Each row below holds a small network's activations on one input, seen along a few directions.
Each table varies a few parts of the input and shows all the possible inputs, shuffled.
A made-up example of a description, with smaller parts first: one of 5 places around a ring, together with either a single point or one of 11 places around a ring or (one of 3 separate values, together with one of 6 places along a line).
Shared parts are said once, and a part with two or three values counts as separate values.
In the rows, zero is written as 128.

Other details of the inputs shift rows strongly along two fixed directions, in all tables alike. That doesn't count.

A family of inputs:
r1: [136 117 168  91 149 118 159 132 167 108 102 151 134 140 216  67]
r2: [150 179 100 136 147 133  52 111 174 114 105 106 122 142 159 145]
r3: [105  89 163 123 117 116 195 124  86 147 153 148 130 127 108 107]
r4: [124  94 142 134 113 111 170 114  69 152 155 144 125 121  82 130]
r5: [108 170  82 132 135 136  70 123 146 121 114 123 154 108 117 138]
r6: [111  79 178 135 125 130 192 151 118 145 157 147  94 163 129 116]
r7: [146 139 160  77 120 127 136 135 172 106  96 131 129 119 216  91]
r8: [109 135 130  77 163 128 125 162 172 119  96 151 156 122 196  76]
r9: [106  88 164 157 101 129 191 147 115 161 176 125  82 152  81 123]
r10: [139 173 110 120 123 142  52 119 170 104  94 108 121 132 181 170]
r11: [148 161  83 145 139 141  81 119 153 114 114  97 141 136 118 154]
r12: [ 99 118 106 163  72 147 109 130  65 150 165 127 131  93  21 203]
r13: [143 133 124  67 169 124 115 159 162 124 114 150 152 124 183  82]
r14: [125 110 151 114 119 118 180 126 104 160 160 127 128 123 103  90]
r15: [157 123 156  84 154 114 140 131 160 107  97 151 132 139 216  71]
r16: [123 193  83 130 135 120  63  86 144 113  95 106 158 101 144 134]
r17: [132 178  53 156 140 139  14  97 108 108 102 131 160 103  98 197]
r18: [136 190  84 172 118 126  49  74 147 102  98 101 137 105 118 161]
r19: [142  69 155 120 131 129 205 167 111 147 165 130 108 151 101 108]
r20: [135 161  82 144 108 150  67 120 133 102 105  94 141 120 116 201]
r21: [130 167 110 161 128 124  78  90 137 103  91 116 133 109 133 151]
r22: [114  82 142 154 118 137 187 146  97 136 154 132 119 149  85 146]
r23: [127 107 119 198 102 134 111 106  71 145 164 125  89 141  43 202]
r24: [122 186  92 122 150 114  64  89 146 104  77 116 160 103 164 135]
r25: [132 101 144 122 123 111 171 119  82 154 161 133 123 116  87 116]
r26: [127 119 147  90 161 128 166 172 176 110  99 130 138 151 205  77]
r27: [136  78 143 137 125 132 182 158  97 135 154 136 118 154 104 130]
r28: [ 96  73 160 118 123 133 198 165  96 154 164 168 131 131 100 106]
r29: [141 154  97 215  87 132  81  70  80 136 153  99 112 104  18 196]
r30: [133 164  99  89 157 135  80 140 170 121 107 132 160 121 164 100]
r31: [108 133 110 171  65 132 115  88  49 147 157 108 126  88  28 207]
r32: [138  69 185 112 133 121 201 163 123 157 171 143  83 160 127  93]
r33: [112  78 158 131 113 131 222 168 127 150 164 123 109 152 100  95]
r34: [124 137 149 103 158 124 126 148 185 115  96 132 115 152 211  95]
r35: [165 131 153  80 159 112 135 131 169 110 104 139 129 132 206  68]
Description of these inputs: one of 5 places around a ring, together with either a single point or one of 6 places around a ring.
Changing only the place on the ring of 5 turns r35 into r13. The same change can be made to r15. Which row results?
> r17
Change only the place on the ring of 5 in r29. List by row number the other rows that result.
> r2, r11, r14, r30
Which other rows agree with r34 in the place on the ring of 5? List them by row number.
> r2, r6, r9, r10, r23, r32
Change only the place on the ring of 5 in r21. List by row number the other rows that result.
> r8, r24, r26, r34

A family of inputs:
r36: [125 168 120  82 126 127  97 123 153 110  87 138 187  94 172 100]
r37: [142 164  74 147 124 148  62 133 170 116 131  97 128 127 130 158]
r38: [125 143 106 126 115 107 123  88  91 132 130 140 149  97 100 132]
r39: [ 89 143  95 121 117 124  97 130 112 144 133 125 138  85  83 157]
r40: [ 85  93 119 183 102 153 167 140 119 137 165 118 105 147  65 150]
r41: [156  89 166  94 160 133 208 169 147 138 151 120  99 167 138  67]
r42: [102 111 157 179 100 124 177  77  72 142 149 126 109 131  71 157]
r43: [119  79 139 125 123 133 148 154  64 138 164 164 148 130  89 164]
r44: [121 105 155 195 122 116 159 103  71 150 156 137  99 147  76 136]
r45: [169 117 154  95 147 123 151 124 149 134 140 148  91 146 165  69]
r46: [152 140 132 141  99 108 124  89  93 134 137  98 115 124 112 147]
r47: [110  95 183 135  89 112 217 150 128 149 123 135 110 112 143  99]
r48: [135 140 125 121 177 119 116 135 193  86  92 128 135 158 183  89]
r49: [138 133 112 141 150 112 104 101  91 146 133 139 143 110  98 122]
r50: [159  65 180  83 123 127 180 189 119 133 146 156 100 160 164 115]
r51: [122 140 129 125  99 146 101 120 149 144 145 109 112 126 103 161]
r52: [151 173 121 131  96 121  60 106 149 107 103  91 144  96 139 160]
r53: [136 115 116  86 179 127 141 156 149 125 112 132 151 137 153  60]
r54: [123 178  58 117 156 149  85 138 157 130 108 124 163 119 136 143]
r55: [ 96 188  90 166 115 143  51 103 139 105  97 101 121 117 126 185]
r56: [135 110 156  95 169 136 120 159 175  88  88 163 142 156 243 118]
What is each input in this table made of?
> one of 3 separate values, together with either a single point or one of 6 places around a ring
Changing only the choice among 3 separate values turns r41 into r48. The same change can be made to r45. Which row results?
> r44
Change only the choice among 3 separate values in r39. List by row number the other rows that result.
> r51, r55
